A small network was shown many inputs. Here are its activations along a few directions, one row for each input.
In each table, some parts of the input vary, and every possible input appears once, in random order.
Descriptions start from the smaller parts, as in this example, which fits no table here: one of 8 places around a ring, together with either a single point or one of 11 places along a line or (one of 3 separate values, together with one of 6 places along a line).
Shared parts are said once, and a part with two or three values counts as separate values.

Other details of the inputs vary at random and push rows far along three fixed directions, the same in every table; ignore that.

A family of inputs:
R1: [  6  13  42  -9  27  21 -26  -9   8  10  13  13  -2 -13 -20]
R2: [ 19  17  29   7  18 -16  12   2 -11  12   3   0   8  -7 -21]
R3: [11 -6 -6 14  1 -4 11 12  1 -6  5  6  1  6  4]
R4: [  0  -8   8  -2   8  35 -26   1  18  -4  14  16  -2  -5   7]
R5: [-31  -5  -7   0 -16 -22   3  16 -13   6 -19   2 -17  -5  -8]
R6: [12 -5 -3 14  0 -3  9 10  0  0  6  2  5  2  8]
R7: [  4  -1  11  -1   5  39 -25   1  14   1   5  19   4  -8  11]
R8: [ 9 -1 -1  9  3 -2 14  9  1 10  3  1  8  0 15]
R9: [ 20  23   2 -36  18  -8  29  -9 -17 -30  -6 -38  -6  -4  -5]
R10: [ 9 -2 -2 10  1 -3 13 13  1  4  6  2  4  6 10]
R11: [ 6 -4 -3 12  0 -5 11 -5  3 -3  6  2 11 11  5]
R12: [  3  -3   4  -5   4  33 -29  -6  20   2  15  15  -2   1   2]
R13: [-28  -5  -5   4 -18 -20  -1   8 -15  11 -22  -5  -9 -14  -4]
R14: [-24  -2  -9   0 -23 -22  -5   3 -16  15 -18  -5  -8  -8 -10]
R15: [ -2  -5  11  -7   6  35 -25 -16  20   2   9  16  12  -3   9]
R16: [ 8 -7 -6 16  4 -5 10  9  2 -6  7  4 -1  8  6]
R17: [ 9 -4 -3 10 -4 -4 12 -2  3 -3  3  4 13 10  3]
R18: [ 6 -3 -4  6 -1 -7 15  5  7 -6  4  8  7 18  1]
R19: [10 -3 -1 10 -3 -3 11 -5  3  3  1  1 18  6  7]
R20: [  5 -11  -6   8   2  -8  11  -5   7  -6   9   3   9  11   2]
R21: [ 6 -6 -5 12  1 -6 11 -3  4 -7  5  4  9 14  2]
R22: [ 8 -5 -3 16  3 -3  9  7  0  0  8 -1  3  4 10]
R23: [11 -5 -4 15  0 -3 11 10  1 -2  6  3  3  3  6]
R24: [  4  -2   6  -6   6  34 -29 -11  18  10  12  13   5  -6   8]
R25: [ 7 -1 -1  5 -2 -4 14  0  3  4  4  3 14 12  7]
R26: [  8   3   7  -4   1  37 -29  -4  15   7   7  16   5  -1   4]
R27: [  0  -8   7  -1   8  35 -25   1  20  -6  14  18  -5  -4   6]
R28: [12  0 -6 12  0 -4  5 -3  1 11  6 -5  8  6  8]
R29: [15 -2 -9 11 -3 -5  7  5  2  2  6  3  4 11  0]
R30: [ 11  -7  -7  15   0  -6  10  14   3 -10   6   7  -1   8   2]
R31: [ 20  20   1 -31  19  -8  24 -16 -20 -32  -5 -42  -4  -7  -4]
R32: [10 -5 -5 10 -3 -5 12  0  4 -7  3  7 11 13  1]
R33: [12 -1 -6 12  0 -4  5 -1  0  7  9 -3  6  8  6]
R34: [  7 -12  -8  13   4  -8   9   9   7  -9  12   4  -3   7   4]
R35: [ 22  21   1 -27  24  -6  24  -8 -22 -26  -6 -44 -10 -19   4]
R36: [-27  -1  -8   2 -18 -21  -6  -4 -16  21 -19  -8  -6 -12  -4]
R37: [-34 -11  -7  -1 -18 -25   0  -6  -9   5 -16  -4  -5  -6 -10]
R38: [ 8 -5 -3 16  4 -2  9  5  1  3  5 -2  5  1 12]
R39: [-27   2  -6  -4 -19 -21  -1   2 -15  25 -21  -5  -5 -10  -3]
R40: [ 20  21   2 -31  20  -8  24 -18 -19 -29  -7 -44  -2  -9  -1]
R41: [15  0 -7 11 -4 -4  7  3  1  5  7  1  6  7  2]
R42: [  9  -5  -6  10  -3  -7  11   2   5 -11   4   8   9  15  -1]
R43: [10 -2 -1  9 -2 -3 11 -7  2  5  0  1 20  3 10]
R44: [  5 -11  -7   9   1  -9  10  -3   9 -10  10   4   7  13   1]
R45: [ -1   0  12  -4   5  37 -25 -14  17   1   5  17  12   0   9]
R46: [-33   0   0 -13 -18  15 -39   3   2   1 -16  18 -20  -7 -18]
R47: [ 21  44  46 -48  45  19 -10 -17 -18 -23  -2 -27 -18 -27 -30]
R48: [ 6 -9 -3  8  1 -7 10 -8  6  0  9 -1 13  7  6]
R49: [  6  -6  -6  12   0  -7  10  -1   5 -11   6   5   7  16   1]
R50: [-24   0  -8   0 -21 -21  -5  -1 -16  21 -21  -6  -3 -13  -5]
R51: [-39  -5   3  -8 -12  16 -36   7   2  -7 -15  18 -25 -10 -12]
R52: [  1  -1   7  -4   6  35 -21  13  19 -10   9  26  -8   6   3]
R53: [-29  -7 -10  -1 -19 -24  -6  -2 -12  16 -12  -9  -9  -9  -9]
R54: [ 8 -9 -3 12  6 -4  9  1  3  6  8 -3  7 -5 14]
R55: [ 7 -3 -3  6 -1 -5 15  3  5 -2  3  7  9 16  3]
R56: [-29  -9 -14   0 -18 -27  -6   3  -9   6 -12  -4 -16  -3 -14]
R57: [ 25  22  -6 -29  20  -9  20  -8 -20 -30  -2 -41 -15  -5  -8]
R58: [ 7  0  1  5 -1 -3 15 -4  3  9  1  2 18  7 12]
R59: [  7 -12  -7  13   5  -7  10   7   5  -5  11   2  -1   5   5]
R60: [  6  -9  -3   8   1  -6  10 -10   6   3   7  -3  16   5   9]
R61: [12  1 -8  7 -2 -7 10 10  5  2  8  5  0 16  0]
R62: [  2  -1  11  -5   0  36 -24  -7  17  -5   6  20  10   3   3]
R63: [11 -5 -7  9  1 -6  5 -5  5 12 10 -6  8  2  8]
R64: [-29  -9 -13   0 -17 -26  -5   1 -10  10 -13  -5 -14  -5 -13]
R65: [ 7  0  0  5 -1 -3 14 -2  4  7  2  1 16 10 10]
R66: [ 14  22  12 -40  27  33 -11  -7  -6 -39   0 -23 -22 -18  -4]
R67: [ 16  20  31   3  20 -16  16   5 -10  16   4   0   6  -4 -18]
R68: [  8 -10  -4  13   5  -4   9   3   4   4   9  -4   5  -2  12]
R69: [-22  24   3 -53   4  11 -26 -10 -19 -30 -24 -26 -38 -22 -26]
R70: [-27   2  -7  -4 -20 -21  -2   4 -14  23 -20  -6  -7  -7  -6]
R71: [-39  -1   7 -14 -14  20 -31  10   2   5 -16  17 -20 -13  -8]
R72: [-35   3   3 -18 -16  17 -35   4   2   9 -16  17 -19  -5 -14]
R73: [-27   1  -8  -3 -21 -22  -1   6 -13  17 -18  -3 -12  -3 -10]
R74: [ 9 -2 -1 10  2 -2 13 11  2  8  4  0  6  3 13]
R75: [  5   5   8  -8   2  36 -26   1  16   8  10  18   1   5   4]
R76: [-28  -2 -10   3 -19 -22  -5   1 -14  13 -16  -6 -12  -5 -10]
Description of these inputs: one of 4 places along a line, together with either a single point or (one of 3 separate values, together with one of 6 places along a line).
The inputs of R16 and R5 match in every part but the place on the line of 4. If R36 is changed in the same way as R16 into R5, which row does it become?
Answer: R39
The inputs of R65 and R19 match in every part but the place on the line of 4. If R8 is changed in the same way as R65 into R19, which row does it become?
Answer: R7
Which other rows does R6 become when the place on the line of 4 takes its other values? List them by row number.
Answer: R4, R10, R22
Which other rows does R32 become when the choice among 3 separate values takes its other values? List them by row number.
Answer: R3, R29
Which other rows does R59 become when the place on the line of 6 takes its other values? List them by row number.
Answer: R4, R27, R34, R54, R68
Which other rows does R50 become when the choice among 3 separate values takes its other values? List them by row number.
Answer: R7, R43
Which other rows does R72 become when the place on the line of 6 takes its other values? List them by row number.
Answer: R39, R61, R70, R73, R75

A family of inputs:
R77: [ -5   4   7 -24   7  26 -27 -11  11 -11   3   3  -7  -5  -7]
R78: [ 10 -18   2  49  -9  -6   8   9  14  33  12  28  30  12  17]
R79: [ 26   4  -8  -4  14   9   4 -11   4 -20  13 -12   2   6   6]
R80: [33 16  8 -6 16  8  8 -1 -2 -9  8 -3  5  6 -5]
R81: [-14  -4   4   8  -7 -23   7  -5 -11   6 -13  -4   5  -7  -9]
R82: [-18 -11 -10   4 -10 -18   7  -2  -9  -4 -10  -7  -1  -2  -1]
R83: [ -7   7   4 -23   2  23 -24  -3   5   1  -3  -1  -9 -10  -1]
R84: [ -8   8   0 -20  -2   4 -10   3  -1  -7  -8  -2 -12  -2 -10]
R85: [  7 -23 -14  47 -12  -2   7  11  15  22  13  25  21  16  27]
R86: [-18 -17   3  10 -14  35 -44  -4  28  13  11  41   3   7   1]
R87: [ -7  10  11 -12   4   6  -4  -3  -7   1  -8  -8  -2 -14   0]
R88: [ -5  14  12 -19   4  21 -22  -7  -1   4  -3  -2  -7 -13  -6]
R89: [ -9  10   3  -7  -5  -9  -1   3 -11   3  -9  -1  -7  -1 -13]
R90: [-14   0  -1   5  -9 -23   3  -7  -9  10  -6  -6   1  -1 -12]
R91: [26  0 -9  5  7  8  8  1  3  0 14 -7  7  7 13]
R92: [-17  -5  -1  -9  -3 -10   0  -5  -3  -6  -8  -6  -3  -6  -4]
R93: [-25 -22  -1  33 -22  -8 -16   1  16  33   4  32  11  15  -1]
R94: [-13  -1  -6   0  -9   0  -2   6  -3 -10 -12   1  -8  -1   0]
R95: [ 24   5  -2  -6  13  15  13   4   3 -24   7  -8   2   7   6]
R96: [21 -1 -1  2 11  5 13  3  7 -1 12 -5 12  3 17]
R97: [ -9  -3   3   5   7 -15  -8  12  -9   1   2  -5 -25 -15 -15]
R98: [-11   2   5   6  -8 -21   9   7 -15   6 -16   3   1  -3  -9]
R99: [-15  -4  -6   0  -8 -21   4  -6  -5   8  -6  -5  -3   0 -10]
R100: [ 19   2  -5  12   3 -21  24   1  -5  13   8 -14   9   8   8]
R101: [ 19   9  12  -9  17  19   5   2   7 -14   8   3   3   8   4]
R102: [ 22   0   1  -8  15   9  11  -9   6 -22  13  -9   6   2   7]
R103: [-16  -1   8  -1  -2  -6  -3  -7  -4   1  -6   0   3  -6  -6]
R104: [ 24   5  -6   5   8 -14  25   5  -1  -1   9  -5   5  15   1]
R105: [ 21   6   3  10   9 -13  28   6  -5  -5   6  -3  12  10   4]
R106: [ -9   3  -6 -10 -10  -7  -1   4  -6  -4  -8  -4 -11  -1  -9]
R107: [ 17  -9   0  26  17 -29  27  17  -7  -2  15  -9  -6  -4   2]
R108: [-13   5   4 -18  -1   6  -5   4  -1 -12 -11  -1  -9  -5  -6]
R109: [ 15  -4 -10   7   7 -10  19  -6  -2 -17   5 -13   6   5  10]
R110: [-19 -18   1  12 -13  37 -45  -3  26  11  10  39   3   9   1]
R111: [-13   3  11 -21   7  19 -16 -12   5 -11  -4   2  -6  -9  -6]
R112: [ 28  13   6 -10  16   9  10   0   2 -10  11  -6   1  11  -1]
R113: [ 26   5   5 -12  16  30   0  -3  10 -14  14  -3   5  -3  16]
R114: [-9  3 -2 -6 -4 -2 -5 -1 -3 13 -5 -3 -5 -6 -2]
R115: [-14   2   1  -9  -2  -5   3  -1  -7   6 -11  -7  -5 -11   2]
R116: [ -5   8   4  -4  -5  -8  -5  -3 -11  13 -11  -8  -2 -13  -8]
R117: [ 21   4  10  -7  20   8  12 -11   5 -15  12 -10   8   4   5]
R118: [-10  -3 -11   0 -14 -17   4   2 -10  12  -8  -9  -6  -6   0]
R119: [-10  -1   0   7  -9 -24   2  -7 -10  10 -10  -5   2  -4 -14]
R120: [-11   0 -15   5 -15 -17   4   7  -9  -1 -12  -5 -10   3  -5]
R121: [ -5   3   5 -20   5  36 -23  -2   4 -11  -3   1  -8 -13   6]
R122: [13 -9  6 21  5 26 -4  9 26  7 19 36 16 20 13]
R123: [-11   1   4  -2  -3  -8   4   1  -7   9  -9  -7  -1  -7   4]
R124: [-10  -2 -16   4 -13 -16   1   2 -12   8 -10 -11  -7  -5   3]
R125: [-15  -4  -7   1 -14 -17  11   8  -8  -2 -12  -1  -5  -1  -3]
R126: [-10   6  -3 -17  -6  15 -16   3  -2 -11  -9  -1 -15  -3 -10]
The inputs of R85 and R124 match in every part but one. If R95 is changed in the same way as R85 into R124, which row does it become?
Answer: R126
What is each input in this table made of?
Answer: one of 2 separate values, together with either a single point or (one of 3 separate values, together with one of 8 places along a line)
Which other rows does R108 become when the choice among 2 separate values takes its other values? List them by row number.
Answer: R84
Which other rows does R110 become when the choice among 3 separate values takes its other values? List them by row number.
Answer: R91, R126

A family of inputs:
R127: [ 10  -4   0   5   5  24 -14  -2  16   5  13  12   7   4  11]
R128: [-5  4  1 -3 -3 -2 -5  2 -4  3 -5  3 -5  0 -7]
R129: [-6  1  1  0 -1 -2 -5  5 -2  2 -3 -1 -8 -4 -4]
R130: [-9 -1  2 -2 -3 -2 -4 -4 -2  1 -5 -1  1 -5 -3]
R131: [-8 -1 -2 -4 -4 -2 -5 -7  0  4 -4 -2  0 -3 -2]
R132: [-7  1  4 -1 -1 -4 -5  0 -1  1 -3  1 -4 -2 -9]
R133: [  4  -4 -19   7  -8 -31  29   6 -11  -7  -4 -14   1   9   2]
R134: [ 10  -4   3   6   4  25 -13  -1  15   4  13  12   7   4  11]
R135: [-8  0  2 -1 -1 -1 -3  3 -2  2 -3  0 -6 -6 -1]
R136: [22 -6 -5 20  6 -6 20  5  4  4 13  0 13  9 13]
R137: [-8  2  0 -4 -6  0 -3 -2 -3  2 -7 -1  1 -3 -1]
R138: [-6  4  2 -3 -4 -2 -4  3 -2  2 -5  1 -4  0 -7]
R139: [-8  1  1 -3 -4  1 -2 -1 -3  2 -8  1  0 -3 -2]
R140: [ 38  23   0 -45  32  22  13  -8  -7 -50   7 -38 -15  -9   0]
R141: [-8 -1 -1 -1 -4  0 -5  0 -3  2 -4 -2 -2 -7  2]
R142: [-5  2  0  0 -1 -2 -6  4 -4  3 -3  1 -9 -5 -5]
R143: [-6  1  3 -1 -1 -4 -5  0 -3  1 -2  3 -5 -3 -9]
R144: [-9  0  5 -2 -1 -3 -2 -1 -1  0 -3  2 -3 -4 -5]
R145: [23 -4 -6 17  1 -6 19 -1  5  6 13 -1 17 14 13]
R146: [  9  -4   6   7   7  23 -12   3  15   2  11  16   5   3  10]
R147: [-8 -2  1 -3 -5 -2 -5 -6 -2  2 -4 -2  0 -3 -2]
R148: [  5  -3  -6  10  -1 -34  28   1 -12   2  -3 -14   6   2   1]
R149: [-7  2  2 -4 -3 -1 -3  3 -3  2 -5  2 -3  0 -5]
R150: [-11  -4  -5  -3  -3  -1  -4  -2   0 -11  -3   0  -7   2  -4]
R151: [-8  1 -4 -6 -6  0 -4 -5 -1  5 -6 -2  0 -1  0]
R152: [  9  -3  10   6   7  21 -12   0  15   1  14  18   7   7   2]
R153: [22 -3 -3 18  5 -8 21  4  5  4 11  3 16 14 12]
R154: [-9 -2  3 -2 -2 -1 -3 -3 -2  1 -6  1  0 -5 -4]
R155: [-7  0  2 -2 -1 -1 -5  5 -3  3 -3  0 -6 -5 -3]
R156: [-8  3  2 -4 -4 -1 -1  1 -2  2 -5  2 -3 -2 -3]
The inputs of R145 and R147 match in every part but one. If R137 is changed in the same way as R145 into R147, which row does it become?
Answer: R130
What is each input in this table made of?
Answer: one of 3 separate values, together with either a single point or one of 9 places along a line
Start at R127 and move only the place on the line of 9, one step at a time. The first step leads to R134. Which rows follow, in order?
Answer: R141, R136, R146, R135, R155, R129, R142
